Each row below holds a small network's activations on one input, seen along a few directions.
Each table varies a few parts of the input and shows all the possible inputs, shuffled.
Descriptions start from the smaller parts, as in this example, which fits no table here: line(4) and (point or (values(2) and ring(5)) or ring(11)).
Shared parts are said once, and a part with two or three values counts as separate values.
In the rows, 128 means zero.

Rows:
x1: [141 165 132 124 142 123 123  85 117  98 145 108 172 171 101 143]
x2: [121 118 104 123 129 142 140 192 107 119 162 128 101 101 115 140]
x3: [ 77 124 106 122 142 117 118 102 109 178  65  81 168 177  80 109]
x4: [151 106 138 154 158 135 218 104 126 136  74 178  84 103 164  82]
x5: [116 114 120 143 132 155 118 124 156 135 176 122 139 153 134 135]
x6: [155  97 144 167 126 118 171 149 130 102 169 160 104  85  95 125]
x7: [107 131 149 129 111 125 160 164 159 148 167 111  71  94 129 119]
x8: [124 140 137 102 121 136  96  90 148 155 158 135 146 170 133 163]
x9: [115 147  91  91 120 119 101 118  69 103 140  78 145 134 100 146]
x10: [ 85 137 115  93 127 112  95 103 109 108 149  68 145 157 105 139]
x11: [ 85  92 123 155 155 142 157 177 143 195  84 126 125 142  98 104]
x12: [159 123 123 126 161 135 130  67  91 130  52 160 119 163 167  94]
x13: [126 111 114 170 111  95 172 166 116  91 152 141 106  66 124 146]
x14: [136 118 103 162 138 115 133 176 116  91 144 144 106  88 124 151]
x15: [175 101 140 127 122 105 134 151 147 105 146 145 131  95 136 110]
x16: [129 142 159 124 107 135 122 124 163 104 141 143 187 133 161 128]
x17: [157 120 148 132 117 139  90 124 140  97 135 156 142 107 125 132]
x18: [158 175  98 125 126 103  84 101  92  96 109  94 119 117 117 152]
x19: [ 91 126 147 102 126 137 124 167 162 137 159 128 106 108 135 142]
x20: [140 124 131 123 135 136 148 143 176 160 175 131 115 130 146 126]
x21: [142 163 118  99 133 126 108  72 140 149 153  89 138 167 118 141]
x22: [127 116 100 161 114 116  99 152 108  76 131 122 139 100 143 143]
x23: [133 148 173 143 114 128 189 138 169 127 163 164 135 101 133 133]
x24: [132 112 133 134 159 161 142  85 120 116  55 182 134 131 175  99]
x25: [164 111 129 138 130 118  86 111 100  94 142 141 138 150  98 144]
x26: [134 124  99 144 116  97  86 128  83  84 126 120 141 129 130 160]
x27: [146 155 109 100 106 133  81 143  87 134 133 104 105 136 128 141]
x28: [102 115 143 160 126 133 185 164 157 216  79 119  94 115 107  93]
x29: [160 145 152 136 132 129 157 153 167 126 155 143 137 125 149 115]
x30: [ 87 131 134 120 128 136  98 119 131 205  56 127 143 174 102 124]
x31: [116 145 133 102 113 126  76 127 128 140 142  93 104 158 133 134]
x32: [132 129 124 118  92 119 171 178 122 134 156 117  90  72 136 122]
x33: [113 109 135 154 130 134 188 139 163 151 197 140 107 119 116 138]
x34: [ 81 103 119 163 141 157 119 153 135 187  73 112 138 156 105  99]
x35: [135 102 135 125 173 147 180 107 130 125  66 199 119 118 167 103]
x36: [155 139 137  92 121 101  90  73 112  89 123 122 172 128 103 146]
x37: [133 136 110 108  94 139  99 164 113 119 137  99 123 105 154 118]
x38: [157 144 115 114 174 131 139  42  87 121  47 134 128 156 147  93]
x39: [ 88 135 144 109 112 151  87 144 154 127 146 113 120 123 142 138]
x40: [138 150 158 106 108 115 109 100 140 113 136 141 188 164 147 148]
Question: Describe the family of inputs behind these rows.
Answer: line(5) and (values(2) or ring(6))
Question: The inputs of x2 and x27 match in every part but the line(5) part. If x11 is changed in the same way as x2 into x27, which row does it become?
Answer: x30
Question: The inputs of x15 and x6 match in every part but the line(5) part. If x19 is changed in the same way as x15 into x6, which row does it become?
Answer: x7
Question: List by row number the other rows that have the line(5) part in common with x18.
Answer: x1, x3, x9, x10, x21, x36, x38
Question: Which other rows does x28 become when the values(2) part takes its other values? List them by row number.
Answer: x4
Question: Which other rows does x27 become when the ring(6) part takes its other values? List them by row number.
Answer: x8, x25, x26, x31, x40

Rows:
x41: [164 165 132  96  99 112  64 120 104 101 153 121 130 123 104 169]
x42: [151 107 126 109 153 124 121  74 111 103 137 140 163 169 129 123]
x43: [151  95 160 166 112 121 227 210 176 111 193 195  81  36 153 126]
x44: [126  61 131 191 131 143 213 228 158 131 158 174  58  48 148  96]
x45: [113  89 153 179 119 142 233 220 192 156 195 159  77  59 129 109]
x46: [137  96 126 133 142 135  96 119 119 126  82 144 164 168 148 102]
x47: [133 156 132 122 149 127 144  66 104 123  77 148 137 135 119 135]
x48: [114 129 133 141 143 127 127  88 147 130 126 109 183 177 121 119]
x49: [117 127  94 108 134 135  89 120 100 118 121  88 120 149 150 118]
x50: [140 149 116  84 128 124  98  90 107 101 161 104 126 149 145 143]
x51: [124 167 133 108  95 115  72 136 133 140 148  89 142 134  92 161]
x52: [146 131  97 124 118 129  58 143  90 127 119 100 106 131 103 138]
x53: [ 95 163 129  94 112 120 103 113 144 132 150  79 156 153 139 143]
x54: [100 124 116 130 147 130 138 104  95 144  37 139 138 135 127 113]
x55: [107 161 141 136 137 137 137  89 140 178  65 130 139 154 114 124]
Question: The inputs of x51 and x52 match in every part but one. If x45 is changed in the same way as x51 into x52, which row does it become?
Answer: x44
Question: Describe the family of inputs behind these rows.
Answer: values(3) and (point or line(4))

Rows:
x56: [129 146  94 110 152 144 103  90  63 118  62 131 121 134 118 135]
x57: [100  98 158 137 125 140 133 141 152 177  90 138 138 156 122  93]
x58: [129 188 131 105  87 105  76 132 130 113 134  95 125 112 141 164]
x59: [172 123 133 160 141 128 123 124 147 109 129 129 170 165 149  97]
x60: [154 113 122 134 170 137 170  73 110 100 109 176 123 128 150 120]
x61: [163 148 160  96 113 116 143 101 153 107 193 159 120 120 154 157]
x62: [122 106  97 161 117 163 136 244 131 108 155 118  95  73 169 104]
x63: [139 113 135 109 142 128 138  97 133  97 187 133 162 153 125 135]
x64: [136 116 116 123 122 119  54 109 114 135  90 118 138 165 143 127]
x65: [ 74 126 141 142 126 137 152 144 158 158 135  99 151 139 100 116]
x66: [102 148 167  84 100 126 151 148 156 173 141 142 121 111 116 148]
x67: [176 117 103 181 125  93 152 172 119 114 157 141  89  60  72 155]
x68: [106 132 106 106 120 107  76 103 114 118 144  76 137 151 119 146]
x69: [ 91 120 129 143 152 148 185 115 112 164  67 136 102 126 114  96]
Question: Describe the family of inputs behind these rows.
Answer: values(2) or (values(3) and line(4))
Question: Which other rows does x68 become when the line(4) part takes its other values? List them by row number.
Answer: x56, x58, x64
